Each row below is a small network's average activation on inputs in which a field has the value named, seen along a few directions.
Values that are neighbours, or in one group, have similar rows; names and order tell nothing.
In the rows, zero is written as 500.
Random noise pushes rows far along 9 fixed directions. That doesn't count. These rows show it; they differ only by the noise:
479, 416, 386, 459, 437, 431, 408, 647, 602, 526, 583, 459, 635, 454, 445, 456, 574, 530, 557, 592, 549, 508, 550, 599, 617
568, 468, 497, 221, 376, 436, 282, 486, 339, 659, 589, 734, 448, 566, 383, 461, 303, 766, 503, 666, 490, 549, 452, 383, 582
428, 275, 324, 472, 639, 393, 630, 495, 535, 709, 347, 477, 780, 369, 663, 341, 751, 386, 766, 696, 317, 383, 303, 744, 440
462, 430, 426, 440, 555, 516, 432, 430, 498, 522, 327, 519, 525, 383, 463, 427, 606, 523, 565, 527, 466, 539, 390, 482, 580
587, 419, 562, 446, 261, 437, 434, 494, 426, 680, 404, 543, 355, 471, 390, 604, 571, 534, 522, 548, 457, 585, 472, 366, 389
215, 515, 264, 522, 512, 599, 300, 556, 625, 387, 555, 687, 872, 576, 331, 288, 365, 724, 873, 586, 506, 498, 227, 318, 609
485, 600, 604, 582, 467, 424, 456, 434, 485, 478, 533, 572, 525, 625, 443, 585, 342, 534, 257, 558, 594, 688, 557, 313, 497
603, 460, 581, 347, 388, 574, 419, 441, 287, 523, 451, 639, 281, 581, 433, 547, 380, 556, 445, 476, 451, 550, 578, 361, 540
534, 259, 398, 506, 263, 430, 573, 597, 503, 791, 493, 537, 624, 494, 492, 448, 590, 427, 796, 757, 354, 352, 420, 542, 237
216, 511, 355, 604, 406, 599, 370, 720, 615, 300, 518, 541, 746, 606, 367, 510, 623, 591, 916, 274, 461, 612, 352, 382, 659
642, 592, 840, 576, 574, 159, 831, 269, 487, 598, 665, 310, 450, 600, 634, 798, 435, 385, 210, 434, 460, 541, 569, 582, 251


Values of TIB:
mefe: 484, 333, 345, 718, 242, 702, 457, 737, 570, 476, 305, 492, 512, 489, 390, 400, 629, 223, 638, 606, 477, 397, 699, 439, 380
silub: 456, 731, 426, 657, 339, 437, 188, 561, 777, 535, 450, 515, 457, 295, 279, 531, 571, 693, 207, 628, 815, 794, 442, 262, 550
ruge: 326, 648, 476, 639, 483, 533, 379, 563, 543, 549, 488, 682, 680, 598, 470, 408, 339, 660, 531, 630, 601, 587, 339, 280, 481
riru: 470, 587, 620, 508, 463, 470, 573, 538, 461, 611, 473, 475, 411, 489, 597, 673, 604, 516, 593, 347, 458, 574, 422, 533, 434
nipo: 563, 378, 474, 525, 439, 559, 539, 618, 342, 590, 470, 659, 466, 657, 655, 422, 506, 409, 340, 683, 439, 530, 581, 469, 438
goz: 308, 486, 504, 593, 503, 361, 616, 760, 541, 558, 735, 467, 746, 705, 650, 630, 636, 485, 820, 368, 418, 524, 434, 664, 419
rep: 532, 759, 646, 521, 680, 291, 564, 383, 620, 404, 601, 313, 499, 366, 555, 644, 469, 547, 178, 343, 659, 614, 490, 585, 601
bam: 399, 517, 542, 559, 428, 653, 566, 581, 304, 358, 442, 656, 457, 761, 540, 587, 487, 381, 717, 250, 318, 551, 586, 387, 524
kek: 639, 448, 487, 644, 340, 422, 514, 680, 634, 661, 411, 351, 413, 335, 512, 608, 831, 387, 335, 570, 554, 579, 590, 652, 405
tiz: 335, 499, 436, 222, 662, 410, 173, 695, 199, 714, 351, 833, 678, 672, 717, 445, 650, 727, 367, 589, 463, 888, 358, 554, 829
suliv: 368, 586, 349, 374, 729, 528, 362, 517, 470, 381, 651, 708, 663, 654, 584, 332, 353, 707, 551, 551, 511, 506, 398, 513, 695
ger: 590, 543, 551, 285, 526, 341, 539, 420, 409, 673, 536, 488, 432, 325, 500, 515, 505, 680, 666, 430, 401, 396, 263, 579, 449
Each value of TIB is a pair of two hidden parts, and every pair occurs once (3 first parts, 4 second parts).
Changing only the second part turns nipo into suliv. mefe has the same second part as nipo; what does that change turn mefe into?
> bam
Changing only the second part turns ruge into riru. kek has the same second part as ruge; what does that change turn kek into?
> silub

Values of GADOS:
sola: 663, 321, 464, 15, 519, 307, 416, 309, 283, 799, 591, 601, 520, 454, 498, 423, 394, 706, 684, 714, 347, 328, 337, 633, 523
nir: 781, 447, 600, 331, 462, 610, 442, 451, 525, 417, 565, 274, 71, 378, 420, 538, 510, 562, 283, 412, 616, 307, 701, 632, 496
lalu: 425, 536, 554, 747, 337, 661, 592, 684, 496, 457, 347, 384, 385, 504, 493, 689, 689, 350, 543, 265, 541, 649, 538, 406, 437
famo: 489, 611, 589, 545, 724, 620, 474, 314, 565, 370, 165, 328, 232, 222, 566, 508, 726, 438, 187, 367, 650, 660, 447, 440, 577
kob: 526, 423, 480, 163, 569, 298, 350, 361, 437, 599, 560, 554, 391, 408, 388, 449, 561, 727, 604, 483, 390, 466, 311, 505, 502
gapa: 254, 679, 638, 928, 516, 524, 738, 338, 609, 415, 166, 467, 650, 492, 515, 660, 603, 361, 729, 222, 402, 650, 189, 233, 247
kuz: 717, 522, 557, 501, 130, 481, 434, 502, 528, 498, 407, 427, 245, 390, 266, 700, 543, 482, 362, 444, 555, 600, 687, 382, 550
med: 540, 526, 540, 781, 375, 393, 434, 503, 880, 353, 510, 110, 378, 327, 222, 661, 708, 293, 162, 426, 757, 579, 806, 477, 480
mog: 444, 365, 328, 707, 231, 629, 302, 776, 405, 545, 212, 744, 575, 625, 522, 427, 551, 174, 287, 803, 590, 761, 875, 301, 640
tiro: 598, 477, 446, 503, 617, 513, 540, 657, 529, 490, 753, 474, 641, 483, 603, 333, 234, 448, 351, 723, 672, 325, 762, 744, 586
fezi: 424, 527, 410, 786, 480, 366, 547, 657, 618, 601, 374, 507, 787, 403, 633, 478, 614, 301, 274, 701, 624, 732, 589, 555, 562
ziko: 418, 382, 338, 553, 513, 669, 360, 556, 491, 560, 228, 574, 442, 462, 491, 356, 744, 444, 487, 605, 495, 572, 439, 395, 517
degi: 724, 272, 330, 199, 718, 595, 519, 508, 458, 468, 662, 448, 450, 385, 647, 217, 526, 438, 409, 712, 457, 217, 720, 905, 677
tolig: 575, 467, 329, 472, 414, 613, 357, 813, 819, 361, 599, 189, 423, 141, 367, 426, 752, 549, 525, 412, 698, 359, 632, 793, 741
The values of GADOS form a ring.
Going along GADOS from gapa by way of its neighbour tiro, in what order are nir, kuz, ziko, tolig met?
> tolig, nir, ziko, kuz
Which values are neighbours of kob? Give them in the order they are listed.
> med, degi
Fewest steps between mog and famo?
> 7
